Here are a small network's activations along a few directions, averaged over the inputs that share one value of a field.
Related values have similar rows: they may be neighbours, one step apart, or belong to one group.
(in the rows, 500 means zero)
Strong random noise was added to every row along 2 fixed directions; ignore it. To show where, here is one row again and again, with new noise each time:
[454 498 621 522 444 464 465 486 488 531 507 506 694 463 462]
[311 429 603 454 466 489 410 551 427 564 555 441 686 528 451]
[322 408 626 446 489 571 451 469 480 531 626 406 660 546 436]
[399 460 623 490 463 509 459 479 484 532 557 464 680 498 451]


Field L:
l9: [391 418 371 362 408 552 407 658 486 430 559 368 424 681 565]
l16: [299 384 585 386 483 590 441 427 519 490 697 432 631 531 387]
l6: [291 501 444 396 450 728 409 644 380 551 660 484 413 606 500]
l14: [761 389 596 536 557 562 656 248 676 411 400 604 250 439 583]
l1: [651 647 431 546 482 359 605 489 445 592 367 468 510 328 302]
l4: [780 472 653 553 424 708 791 175 804 407 521 421 314 418 567]
l8: [573 596 513 512 401 551 473 602 349 488 479 583 597 488 349]
l7: [433 494 641 569 462 595 520 400 593 517 697 495 469 509 596]
l2: [467 460 531 463 658 833 546 370 506 408 667 610 294 670 506]
l17: [724 668 399 564 271 250 450 679 398 349 219 543 622 414 472]
l3: [594 615 412 597 571 402 522 494 682 505 590 472 516 509 555]
l12: [432 526 525 589 548 317 379 549 418 564 368 753 487 487 693]
l18: [594 574 483 589 587 460 524 409 590 428 600 342 642 471 409]
l13: [578 585 437 483 710 485 629 445 525 563 422 563 284 455 524]
l5: [891 536 603 606 320 438 723 277 645 417 289 536 505 317 396]
l10: [484 417 393 535 794 610 533 294 622 419 710 422 388 597 611]
l11: [879 584 311 624 461 304 510 566 511 319 148 839 477 401 708]
l15: [265 456 393 372 607 622 530 570 497 678 613 268 330 520 427]
Each value of L is a pair of two hidden parts, and every pair occurs once (3 first parts, 6 second parts).
Question: Changing only the second part turns l1 into l8. l13 has the same second part as l1; what does that change turn l13 into?
Answer: l2
Question: Changing only the second part turns l9 into l4. l17 has the same second part as l9; what does that change turn l17 into?
Answer: l5
Question: Changing only the second part turns l12 into l10. l7 has the same second part as l12; what does that change turn l7 into?
Answer: l3

Field H:
h10: [634 348 526 397 333 656 703 392 449 397 376 358 521 523 366]
h4: [291 419 303 306 624 433 346 711 351 577 449 628 274 608 679]
h12: [ 53 312 337 305 662 466 310 778 186 611 690  79 447 785 404]
h9: [701 616 419 568 630 417 532 455 561 349 384 615 307 438 646]
h17: [279 430 512 517 438 579 324 680 444 470 577 548 695 621 582]
h13: [433 506 677 564 595 403 483 449 570 669 559 539 637 397 528]
h2: [375 355 501 371 291 644 451 489 636 406 624 441 473 636 458]
h16: [405 471 492 384 462 483 405 646 358 613 352 477 316 548 600]
h3: [665 415 558 484 315 553 560 562 527 361 462 412 506 419 422]
h1: [449 541 464 498 548 573 644 401 569 542 668 276 521 374 333]
h7: [393 509 354 352 598 553 470 627 421 565 669 102 582 473 247]
h18: [610 646 596 612 443 544 500 390 530 357 524 763 723 494 526]
h5: [568 488 415 562 561 555 521 473 522 568 420 651 224 558 645]
h11: [153 356 318 370 680 498 370 583 433 557 585 287 363 761 587]
h14: [521 465 564 388 400 619 593 548 455 472 385 410 416 563 367]
h8: [639 526 707 692 589 585 594 191 718 450 607 699 580 337 452]
h15: [476 502 617 588 533 605 437 277 559 424 686 673 668 567 501]
h6: [241 434 602 453 586 422 506 492 468 723 705 353 564 515 493]
The values of H form a ring.
Question: Fewest steps between h13 and h12?
Answer: 4
Question: Going along H from h15 by way of its neighbour h8, in what order are h10, h16, h7, h18, h5, h14 met?
Answer: h7, h5, h16, h14, h10, h18
Question: Name the neighbours of h2, in listed order.
Answer: h17, h3
Question: Name the neighbours of h9, in listed order.
Answer: h4, h11
